These are the activations of a small neural network, seen along a few directions. Each row is one input.
In each table, some parts of the input vary, and every possible input appears once, in random order.
A made-up example of a description, with smaller parts first: one of 6 places along a line, together with either a single point or one of 11 places along a line or (one of 2 separate values, together with one of 8 places around a ring).
Shared parts are said once, and a part with two or three values counts as separate values.

Other details of the inputs vary at random and push rows far along three fixed directions, the same in every table; ignore that.

Table:
row 1: [199 -489 -206 -384 -164 119 -636 166 -51 -132 -325 -446]
row 2: [4 -45 -282 256 113 -14 -138 -314 -189 442 344 -78]
row 3: [-298 313 -190 -90 -503 -551 590 232 217 -15 -318 129]
row 4: [74 -149 228 245 385 152 -186 -204 -156 381 213 59]
row 5: [-299 -65 -76 -338 -349 -410 16 235 183 -54 -353 -67]
row 6: [-82 38 -156 -225 -377 -387 -39 3 89 -305 -376 -87]
row 7: [165 130 -48 -31 -80 -383 424 -5 311 80 -95 -18]
row 8: [-127 325 225 79 -28 -139 353 -196 -47 227 -12 539]
row 9: [174 -35 16 -369 158 294 -394 253 -291 -477 -181 -217]
row 10: [-124 90 50 177 130 120 83 -222 -168 308 101 362]
row 11: [-230 106 479 -176 64 33 256 539 155 -425 -89 413]
row 12: [-191 80 -169 31 -261 -331 228 -106 165 73 -169 157]
row 13: [-99 -248 -172 -38 -156 79 -411 -95 12 -113 -69 -365]
row 14: [-209 207 269 -164 -417 101 462 464 307 -282 -339 332]
row 15: [-234 7 171 233 271 445 -207 13 -385 -16 191 329]
row 16: [-80 171 -147 259 17 252 240 -191 -9 150 279 156]
row 17: [-170 112 25 223 273 431 -68 41 -404 48 222 212]
row 18: [-178 -28 -66 178 -90 -185 97 -25 73 86 -69 46]
row 19: [241 -325 37 -93 251 47 -447 -111 11 -36 82 -219]
row 20: [182 -44 94 88 -103 -142 107 -243 -3 635 -87 120]
row 21: [-401 172 89 -62 14 131 372 537 64 -178 -43 345]
row 22: [256 -19 7 230 454 209 -109 -225 -143 160 446 103]
row 23: [-70 -233 -184 37 3 6 -445 -219 -181 117 121 -150]
row 24: [254 -32 -90 -22 -114 -454 126 -122 162 131 -66 -347]
row 25: [-181 -38 264 371 219 446 -159 42 -124 -137 330 127]
row 26: [60 208 -14 243 -181 -172 657 89 224 370 -47 313]
row 27: [334 -185 -132 -23 -265 -848 -69 -532 229 436 -133 -481]
row 28: [34 -91 122 -60 266 282 -175 206 -182 -32 11 -122]
row 29: [-48 -58 -11 -242 -22 34 -243 250 -252 -133 -184 -316]
row 30: [105 -63 -295 -50 80 103 -258 -281 -277 273 23 -216]
row 31: [129 81 -174 77 86 35 175 -59 32 -74 60 65]
row 32: [192 -12 194 134 549 475 -123 29 -225 -2 227 133]
row 33: [-20 -44 147 -199 -20 93 -144 364 15 -713 -250 46]
row 34: [-233 282 38 249 -111 -5 514 -22 171 244 168 234]
row 35: [186 14 12 -123 -273 -319 -57 -360 197 13 -60 -195]
row 36: [-58 -84 -288 -45 -155 194 -320 -22 -130 -202 33 -371]
row 37: [-23 -174 207 402 408 280 -98 41 -40 -34 236 127]
row 38: [98 162 218 76 -117 -306 363 -268 370 211 39 143]
row 39: [-35 80 -104 128 27 -141 140 -195 -96 534 80 -2]
row 40: [55 250 123 48 -158 -130 559 80 69 507 -127 342]
row 41: [-353 29 20 -177 -304 148 -130 309 -21 -548 -216 -21]
row 42: [10 -131 -100 131 139 -26 -174 -46 -117 231 236 -197]
row 43: [241 -156 -220 -153 -245 274 -228 43 69 -48 -118 -423]
row 44: [61 31 195 -460 -372 -698 63 9 148 67 -477 -227]
row 45: [-229 -23 -236 -238 -517 -482 -62 114 87 -219 -452 -204]
row 46: [198 -163 -111 82 87 101 -219 -195 42 128 184 -468]
row 47: [15 -314 -68 -264 -82 -110 -664 -21 -262 -41 -257 -534]
row 48: [-54 -166 210 65 142 347 -236 126 39 -277 84 -114]
row 49: [-443 122 130 -139 -21 174 242 438 43 -370 -118 542]
row 50: [0 96 306 -112 120 123 -32 103 -134 -213 -73 286]
row 51: [-62 -88 223 185 191 -65 73 -28 112 284 199 197]
row 52: [-168 23 64 -259 -129 -34 210 641 168 -517 -312 -93]
row 53: [332 -33 -36 226 251 219 -79 -327 54 179 343 -209]
row 54: [47 -313 -466 -131 -96 5 -495 79 -121 -180 -189 -649]
row 55: [51 -134 -319 -187 -332 -486 -118 24 46 0 -255 -591]
row 56: [191 -325 -258 -214 15 112 -612 -44 -95 -451 -201 -406]
row 57: [-130 -21 125 431 79 -89 101 -58 -12 183 182 175]
row 58: [128 -154 30 280 455 175 -95 -109 -53 346 409 -44]
row 59: [189 88 98 163 21 -111 222 -237 149 235 251 -141]
row 60: [49 221 107 -10 -48 -329 297 -344 65 409 -48 357]
row 61: [-366 76 178 -305 -186 -31 55 455 -30 -245 -390 184]
row 62: [-47 76 377 205 374 315 89 98 -60 -166 336 590]
row 63: [28 84 433 204 438 329 77 34 -79 63 179 465]
row 64: [48 106 -2 182 -109 -72 57 -478 46 210 168 118]
row 65: [-150 295 114 -164 -54 339 387 386 140 -556 -73 285]
row 66: [-3 139 -103 -315 -100 22 -91 108 -192 -202 -226 -66]
row 67: [21 366 73 -13 18 -142 541 -95 42 275 4 419]
row 68: [185 65 -262 149 -359 -679 164 -612 201 759 151 -457]
row 69: [81 -143 -166 -331 195 429 -354 328 -151 -573 -50 -132]
row 70: [81 228 -314 -197 -426 -787 372 -408 224 491 -128 -63]
row 71: [-215 326 86 -118 -130 314 346 340 30 -543 -69 290]
row 72: [318 -129 25 -30 208 -29 -270 -217 -194 260 104 -379]
row 73: [202 -43 -39 233 136 225 -171 -470 1 152 302 14]
row 74: [162 -100 -107 -199 136 293 -315 346 -146 -709 -125 -270]
row 75: [63 123 52 -172 20 -229 343 165 263 25 -36 132]
row 76: [225 -236 48 178 275 71 -240 -116 33 -82 106 -97]
row 77: [-145 -148 -11 -249 43 347 -457 280 -208 -624 -77 16]
row 78: [97 -112 53 223 445 310 -214 -249 -116 103 364 267]
row 79: [-79 -75 -138 151 -13 250 -229 -256 -50 -41 146 -32]
row 80: [-84 102 -215 352 131 166 231 -86 -58 116 235 212]
row 81: [-143 160 338 -193 95 88 346 570 104 -386 -37 254]
row 82: [320 -65 -120 18 95 185 -279 -275 -56 -89 195 -350]
row 83: [-53 -167 106 322 265 35 -203 -200 -133 353 353 76]
row 84: [-10 -130 -507 -393 -307 -318 -167 -79 34 42 -218 -405]
row 85: [8 120 -56 -102 -269 -239 483 206 240 338 -148 232]
row 86: [204 -202 7 406 180 280 -103 -115 -61 266 147 116]
row 87: [4 133 -294 -274 -359 -356 125 71 83 -246 -341 -199]
row 88: [-175 192 538 185 82 194 380 228 184 -256 146 407]
Description of these inputs: one of 2 separate values, together with one of 4 places along a line, together with either a single point or one of 10 places around a ring.
The inputs of row 39 and row 54 match in every part but the place on the line of 4. If row 40 is changed in the same way as row 39 into row 54, which row does it become?
> row 26
The inputs of row 66 and row 71 match in every part but the place on the line of 4. If row 29 is changed in the same way as row 66 into row 71, which row does it become?
> row 68
Change only the place on the ring of 10 in row 3. List by row number the other rows that result.
> row 7, row 24, row 31, row 52, row 54, row 55, row 74, row 80, row 87
Which other rows agree with row 48 in the place on the line of 4 and the choice among 2 separate values? List them by row number.
> row 13, row 14, row 25, row 35, row 38, row 41, row 64, row 73, row 79, row 88
Which other rows agree with row 8 in the place on the line of 4 and the choice among 2 separate values? List them by row number.
> row 4, row 10, row 15, row 20, row 44, row 47, row 50, row 60, row 61, row 63
Change only the place on the ring of 10 in row 21. List by row number the other rows that result.
> row 2, row 22, row 42, row 58, row 69, row 70, row 75, row 81, row 84

Table:
row 89: [285 -58 -45 -25 364 514 -326 172 -181 -370 206 -269]
row 90: [118 40 -275 276 -78 -73 271 -328 135 471 227 -73]
row 91: [-157 -103 -283 -471 -477 -62 -96 621 219 -566 -514 -402]
row 92: [215 39 240 -126 255 277 -50 100 -20 -377 83 77]
row 93: [53 -35 -258 388 319 316 -80 -233 -241 44 413 83]
row 94: [-21 -492 -446 102 -4 92 -929 -370 -323 119 80 -646]
row 95: [232 -28 -221 116 256 -174 -104 -579 -273 718 226 133]
row 96: [-39 -84 -260 289 125 56 -92 -125 -103 84 243 -21]
row 97: [-1 201 148 -139 -561 -753 440 -325 347 501 -271 37]
row 98: [329 -114 131 -495 -62 -292 -121 -30 94 -24 -322 -49]
row 99: [378 -302 -407 -91 -215 -47 -481 -365 34 -16 -72 -673]
row 100: [380 -294 188 200 282 -250 -399 -646 18 513 286 -258]
row 101: [-291 97 263 -129 -56 248 157 492 -43 -195 -124 223]
row 102: [40 -390 159 383 475 697 -737 -67 -271 -151 383 -185]
row 103: [139 -275 66 -39 242 335 -353 198 63 -537 64 -142]
row 104: [-87 209 388 22 -169 -729 473 -93 510 304 -75 258]
row 105: [-311 -80 -24 -614 -359 -285 -278 591 -94 -652 -573 -246]
row 106: [-381 163 -301 -292 -457 5 224 398 114 -554 -417 117]
row 107: [-383 424 160 343 219 666 411 191 -239 -208 262 787]
row 108: [134 -141 -79 -14 63 55 -112 245 92 -217 -46 -227]
row 109: [-32 235 152 528 -66 -104 622 -224 303 398 306 495]
row 110: [-235 84 116 -283 -415 -387 281 317 193 49 -369 -10]
row 111: [2 230 389 198 184 247 442 12 -12 243 112 743]
row 112: [-44 -468 -253 47 268 204 -845 -39 -373 -183 135 -506]
row 113: [-39 16 263 -395 -86 -122 0 462 32 -324 -325 -78]
row 114: [-92 111 255 263 78 -255 548 146 265 215 109 309]
row 115: [42 347 -215 385 41 -293 525 -536 -3 598 426 267]
row 116: [309 -275 -116 126 449 562 -428 135 -197 -371 205 -319]
row 117: [32 121 54 305 366 600 71 -40 -233 108 405 171]
row 118: [-392 311 114 -164 -70 215 346 394 -106 -173 -274 780]
row 119: [228 18 -321 166 164 -96 -140 -569 -259 399 280 -173]
row 120: [62 63 -456 -575 -610 -495 96 -24 255 -42 -414 -636]
row 121: [62 -219 -352 -68 -445 -566 -21 -282 229 465 -173 -574]
row 122: [-160 139 -121 -393 -230 -235 40 203 -50 -262 -424 -86]
row 123: [56 114 170 58 -27 69 151 -132 39 72 -49 125]
row 124: [-68 -473 -69 39 275 677 -808 327 -297 -379 123 -461]
row 125: [-59 52 -212 230 64 102 -129 -404 -220 333 81 65]
row 126: [-272 92 -144 506 148 380 117 2 -98 27 308 404]
row 127: [253 -540 88 202 517 464 -687 -113 -113 -269 315 -299]
row 128: [176 93 299 -54 163 -79 137 -90 112 -15 -30 162]
row 129: [122 108 480 231 292 -91 191 -259 112 359 275 389]
row 130: [24 238 122 -468 -169 -121 317 523 99 -453 -339 -26]
row 131: [2 144 515 89 657 744 189 575 -226 -267 127 693]
row 132: [-20 -104 -64 -143 -505 -507 91 -84 326 51 -273 -262]
row 133: [579 -253 -327 -30 -97 -536 -268 -733 225 414 100 -564]
row 134: [-153 -183 -329 289 -120 -113 -163 -358 -68 315 124 -119]
row 135: [-162 175 531 127 206 -32 440 392 64 -1 49 485]
row 136: [-381 153 118 -468 -262 -209 169 521 -54 -450 -431 168]
row 137: [-90 189 44 -84 -110 -32 306 123 76 100 -156 77]
row 138: [-49 267 86 -115 -240 -20 392 75 190 -234 -69 115]
row 139: [51 332 303 135 167 -138 557 47 121 245 5 339]
row 140: [-426 173 200 425 99 199 204 27 -158 201 274 656]
row 141: [387 169 -59 -9 -100 -556 266 -569 322 418 185 -116]
row 142: [-144 -201 358 -148 63 547 -447 497 -174 -702 -132 -7]
row 143: [-140 -120 122 -543 -275 -291 -192 694 159 -610 -517 -428]
row 144: [-190 -17 -176 -122 -238 -120 -239 -122 -161 127 -149 -87]
row 145: [22 249 286 242 189 442 292 29 -76 -95 267 415]
row 146: [57 133 -596 -42 -414 -445 22 -619 46 462 -25 -313]
row 147: [-192 -91 -199 -8 -181 -391 79 -22 46 18 -88 -145]
row 148: [241 -191 -200 -158 109 185 -339 -133 -177 329 -32 -175]
The inputs of row 111 and row 95 match in every part but one. If row 97 is changed in the same way as row 111 into row 95, which row does it become?
> row 136
Describe the family of inputs behind these rows.
> one of 6 places along a line, together with either a single point or one of 9 places around a ring
Which other rows agree with row 106 in the place on the line of 6? List them by row number.
> row 94, row 107, row 118, row 125, row 126, row 134, row 140, row 144, row 146
Which other rows agree with row 139 in the place on the line of 6? List them by row number.
> row 89, row 108, row 113, row 114, row 116, row 130, row 131, row 135, row 143
Change only the place on the ring of 9 in row 117. List by row number the other rows that result.
> row 90, row 91, row 101, row 110, row 120, row 121, row 124, row 137
Change only the place on the ring of 9 in row 96. List by row number the other rows that result.
> row 93, row 105, row 112, row 115, row 119, row 122, row 136, row 147
